These are the activations of a small neural network, seen along a few directions. Each row is one input.
In each table, some parts of the input vary, and every possible input appears once, in random order.
A made-up example of a description, with smaller parts first: one of 6 places along a line, together with either a single point or one of 11 places around a ring or (one of 2 separate values, together with one of 8 places around a ring).
Shared parts are said once, and a part with two or three values counts as separate values.

Other details of the inputs shift rows strongly along two fixed directions, in all tables alike. That doesn't count.

Table:
x1: [-13  -5  -1 -11  10   1   3   2  -1 -12  17  -2]
x2: [-10   0   1 -13  10   1  -5   7   1 -13  17  -9]
x3: [-13  -4  -7  -8   3  -7   2  -3  11 -13  24   2]
x4: [ 39  27  71  37  24  15 -19 -34  17   7  -9  28]
x5: [-14   0  -6 -10  13  -6  -7  -8 -11 -10  10  -9]
x6: [-10  -4  -5  -8   2  -6  -4   1  13 -18  23   0]
x7: [ 39  19  72  37  27  19 -20 -36  14   7  -8  35]
x8: [  8  -3   0   2 -10   7   3   9  -9  15 -19  -6]
x9: [  9  -3  -7   4 -20  10  -4   7   2  14 -13   2]
x10: [-10   2  -4  -7  12  -7   7  -1  -1 -14  16  -7]
x11: [-10   3  -8  -8  15 -18   1   0   6 -10  19  -7]
x12: [  6  -9  -9   6 -18   8   5   1   1  15 -10  10]
x13: [ -9   3  -5 -11   2  -6  -8   2  13 -15  23  -6]
x14: [-12  -2   0  -8   9  -2   7   3   2 -14  15  -3]
x15: [  8  -3  -4   7 -14   3   9  13   6   8 -17   6]
x16: [  9  -2 -10   6 -10   0  10   4  -4  18 -14   7]
x17: [  7  -1 -12  12 -15  -4   3   0   1  17 -15  -1]
x18: [-15  -1  -1  -8   7  -1   3  -3  -5 -16   8  -3]
x19: [  8   1  -9   9 -11  -3  14   5   0  14 -16   5]
x20: [ 22  23  73  23  47   5 -23 -41  23 -20  23  27]
x21: [  2  -3  -1   7 -13  10   4   6  -9   2 -24   0]
x22: [-10  -3 -12 -11  10 -13  -9  -8   3  -7  24  -6]
x23: [  3   3  -1   5 -15  10   1   7  -9   6 -22  -4]
x24: [  3  -1  -2   3 -14  12  -3   7 -12   9 -21  -1]
x25: [ -7   0  -2 -17  12 -11  -5   4   4  -9  20  -8]
x26: [ -1  -6  -3   5 -12  11   5   2 -14  10 -20   5]
x27: [  5  -2  -5   7 -13   3  14   8   4  12 -16   8]
x28: [  6  -6  -6   4 -12   6  10   7   0  15 -14  10]
x29: [-10   0 -11  -7   6 -13   1  -7   7 -12  25  -2]
x30: [  4   1   0   3 -13   5   2   4 -12   8 -24  -7]
x31: [ 10   1  -2   4 -12  -3   6  11   2  15 -18  -3]
x32: [  2  -6  -2   6 -13  12   0   6 -12   6 -22   3]
x33: [  8  -9  -8   7 -19   9   0   6   3  10 -12   8]
x34: [-11  -2  -5 -10  13  -5   3  -1  -4 -11  19  -5]
x35: [ -8   5  -2 -12   8  -8  -2   8  12 -14  19  -5]
x36: [ -8   1  -4 -12   5 -13  -7  -1   8 -12  22 -10]
x37: [ -8   2   2 -11  11  -7  -1   4   1 -13  14 -14]
x38: [  9  -2 -10   6  -7  -3   4   4  -4  20 -17   1]
x39: [  5   0  -5  11  -7   1   9   5  -6  13 -20  -6]
x40: [-13   3  -5  -8  10  -5   2  -7  -8 -16  10  -6]
x41: [ -8   2  -3 -16   9  -4  -6   7   8 -12  21  -4]
x42: [-10  -4 -12 -11   7 -10  -3  -8   3  -9  28   0]
x43: [  2  -2  -7   6 -10   6   5  -2 -17  11 -20   2]
x44: [  4  -2   0   1 -12   7  -2   3 -15  12 -23  -5]
x45: [-11  -1  -5 -10  16  -7  -3  -2  -4  -9  17 -11]
x46: [ 11  -5  -6   2 -17   3  -4   4  -2  18 -14  -2]
x47: [  9  -6  -5   4 -13   7   5  12   2  11 -16   8]
x48: [-14   3  -5  -8  12  -8  -3  -7  -7 -14   8 -11]
Description of these inputs: one of 2 separate values, together with one of 4 places along a line, together with one of 6 places around a ring.
Changing only the place on the ring of 6 turns x24 into x44. The same change can be made to x35. Which row results?
> x31
Changing only the place on the ring of 6 turns x4 into x10. The same change can be made to x23. Which row results?
> x40
Start at x3 and move only the place on the ring of 6, one step at a time. The first step leads to x29. Which rows follow, in order?
> x17, x36, x13, x6
Change only the choice among 2 separate values in x19. List by row number the other rows that result.
> x16
Change only the place on the ring of 6 in x42. List by row number the other rows that result.
> x9, x12, x22, x33, x46
